Here are a small network's activations along a few directions, averaged over the inputs that share one value of a field.
Values that are neighbours, or in one group, have similar rows; names and order tell nothing.
Strong random noise was added to every row along 7 fixed directions; ignore it. To show where, here is one row again and again, with new noise each time:
[ 672 -270  131 -170 -462  285 -493  -59  -24 -120  365  262 -135   74
  588  179  -33  351]
[-154   60 -262  137   31   58  125  189   97   51 -560  217 -405 -306
 -295 -352  199 -761]
[ -81  -25 -104   60  211 -155  187   30   69   77  -76  -36   -1 -104
   44   -3  170 -239]
[ 238 -182   94  -27 -167  -36  -51 -192 -179  -55  206  -39  106  -16
  266  183 -183   19]
[  31  421   20   42  224 -288   13  234  339  -96  231 -145  317  273
   49  114 -284  163]
[  80  299   53  -18  152 -274  132  -22  154 -232  225  -19  169   72
   44  104 -550  181]
[-235 -464   98  168 -106  257  269  339  -22    7    2   23  169 -289
 -250  -89   88  -80]
[ 238 -286  120   39 -117  141  -12  135  153  -87  327  139  175  -78
  344  165  113  263]
[ 105  421   30  119 -148 -227 -118   12    6 -126   -6 -182  256  225
  -74   69 -547 -332]


Field Karet:
c5: [ -20 -188 -126  -16   -5  -26   77 -171 -173   25 -186   25 -135 -116
  -72 -102  -10 -169]
c4: [  92  -60  -62  -50  -76  151 -192   23  145   26   81   94   61  126
   31  -27  245  136]
c7: [-169 -148  108   10 -196  173 -238  453 -124  204  -89 -129  326  242
 -161   -3  112 -125]
c10: [-259  -67  170  175  -75  146   77   97  126 -121  139  -65  387  -18
 -146  -13   50  173]
c9: [  -7   68  -57  165 -507  277 -176  -90 -127   68 -411 -148 -189  116
 -423 -279 -212 -453]
c18: [-150  -18  129   34  131  -79  193    7  -58  -91  -56  226   74 -230
   29   73  -26  -88]
c8: [ 422  199  113   71 -297 -165 -149 -271  -81 -103  319 -214  167  208
  247  301 -430   39]
c17: [  70  141 -196  116  382 -266  455 -377  235 -107  -35  148 -335 -448
  349  105  304 -193]
c2: [ 125    2   86 -138   37  183 -145  112  264 -153   40  456   -4   66
  100 -105  -24  516]
c14: [-112 -340   91   53  -97  395  -48  -29 -104  -75 -128  390 -101 -265
    8 -150  274   88]
c12: [ 291 -190   45 -158  -73  135  -96   -3  -46  -35  180  148 -172   42
  223   95  -17  248]
c11: [-276  275   45    7  224 -154   76    3  -87   87   74 -344  288  163
 -152  161  -28  101]
c6: [ 370  107 -146  112  -76    2  118 -107  415 -208  112  274 -137 -134
  284  -22    4  129]
c3: [-235 -277   54  -27  101    4  108  -32 -342  277  -36 -263    8  -74
 -110  113  297 -138]
c16: [ -48 -448 -100    5 -102  186   42 -118 -247   22 -379  341 -196 -297
  -71 -203  220 -404]
c15: [  95   80 -112   85  146  -20  101 -125  377   76  234   20   47  -50
  303  147  560  279]
c13: [-135  275  -54   29   12 -117 -107 -125 -132  -24 -365  117 -126  -25
  126  -62  206 -447]
c1: [ 232  221  -55 -254 -203  -30 -306 -413 -229   63  -84 -110 -564   77
   87    4  -44   93]
Each value of Karet is a pair of two hidden parts, and every pair occurs once (6 first parts, 3 second parts).
Changing only the second part turns c10 into c15. c12 has the same second part as c10; what does that change turn c12 into?
> c8
Changing only the second part turns c3 into c18. c5 has the same second part as c3; what does that change turn c5 into?
> c16
Changing only the second part turns c4 into c2. c11 has the same second part as c4; what does that change turn c11 into?
> c13

Field Zumi:
w12: [  25   55  -13 -154  -31  150 -114  -98  -24 -195 -154  433 -320 -114
  -11 -168 -155  157]
w3: [-148  400  -60 -168  429 -184  246   98  203 -209   70  203 -340 -122
 -183 -116 -412  308]
w9: [ -30  -73   60  140 -375  214 -309   -7 -136  102  -91 -177  226  123
   -3   23  128 -178]
w1: [ 209  -62  -29   23 -139  245 -243  257  382 -127   65  310  -54   45
   98 -131  285  250]
w17: [-222   31  -61   26  374   19  156  444  262   67 -160  253 -109 -129
   40 -127  540 -119]
w2: [ 372  144  -47 -163   84 -210 -273 -240 -115  -13  -72  181 -189  151
  470  136  -74 -121]
w11: [ 246  199   37   38 -384  395 -514  740  438 -122 -171  508  -22  201
 -190 -355 -118   35]
w14: [-128  441   36 -125   27  157 -104  235   56 -212 -249  360 -303  -44
 -371 -309 -489   45]
w10: [ 449 -203   33  -62 -283  129 -197 -170   17  -84  225   19 -152   98
  192   86 -168  233]
w16: [ 206  -59   75   32 -293   51 -313  119  -58   49   60  -92  117  148
  107  104  -60 -206]
w7: [ 265 -368   76 -311 -356  295 -343   -6 -320   84  236 -169 -402   54
   95   60   81  360]
w15: [ 199 -364   56  -35 -259  159  -73 -168 -200   -6   30   69  -25  -51
   46   14  -47  -97]
w5: [ 245  -62  -27  207 -168  -36   26  -12  133   -7  129 -156  173   41
  309  263  138 -208]
w13: [ 442  109   47 -237 -256  400 -512  216  298 -121  180  454 -409   34
  310  -24  194  492]
w8: [ -96  151  -65   72   55 -132   85 -166 -123  186   24 -375   30   43
  -16  125  106 -100]
w4: [ -30   42  -66 -197  120  -24 -431  118  -98  268 -136 -129    2  439
  -47 -132  286   70]
w6: [ -74  185 -199  114   18 -164  343 -519  -22 -122 -303   94 -323 -402
  -75 -125  -90 -480]
w18: [  78  458 -310  -59   38   59 -376  468  498  267 -158 -125 -244  418
 -197 -317  319  102]
Each value of Zumi is a pair of two hidden parts, and every pair occurs once (6 first parts, 3 second parts).
Changing only the second part turns w7 into w17. w6 has the same second part as w7; what does that change turn w6 into?
> w12
Changing only the second part turns w1 into w18. w16 has the same second part as w1; what does that change turn w16 into?
> w5
Changing only the second part turns w10 into w11. w8 has the same second part as w10; what does that change turn w8 into?
> w14

Field Sog:
y9: [  -9  330 -120  333  106 -102  -89  162  415  289   36 -376  381  249
  366  256  855 -343]
y11: [-294 -315  337   68 -125   93  227  276 -163 -112  357 -291  631  125
 -379   66 -598  518]
y3: [ 323  268  -60 -224 -323  175 -581 -166  -42   -8  -98  183 -276  289
  157  -13  -32   91]
y4: [  98  118 -120  211   62 -342  299 -423   -9  -15  -48 -240  105 -209
  197  245  117 -485]
y1: [  49  -16  -71  101 -186  -88  -26 -170 -214   66 -109 -292   12   21
 -194  -14 -179 -425]
y7: [  42   98 -105   20  138 -173 -241  285   98  262  -61 -154  -33  220
  203   69  427 -319]
y12: [ -90   68   72 -194  258 -371  113 -269 -443   14   29 -143   32   89
  -55  111 -491   10]
y6: [-598 -255   50 -248  347  224  305  353  -48   80  -34  -25 -320 -191
 -662 -393  103  704]
y8: [ 400   14  -51  187   50 -116   20   28  415   -9  185  108  215   42
  610  271  371 -123]
y5: [-166 -447  151 -107  -83  399  153   58 -199 -184  -88  520 -191 -453
 -167 -189 -195  215]
y2: [  15 -371  226  -35 -350  342 -113   45 -206 -157  105  216  122  -57
  -93  -91 -246  303]
y10: [-161  138  -61   93    3   -7  172  -45   88  -83  -94    2   -8  -70
 -284 -156 -205 -141]
Each value of Sog is a pair of two hidden parts, and every pair occurs once (3 first parts, 4 second parts).
Changing only the second part turns y5 into y2. y7 has the same second part as y5; what does that change turn y7 into?
> y8
Changing only the second part turns y1 into y4. y10 has the same second part as y1; what does that change turn y10 into?
> y9
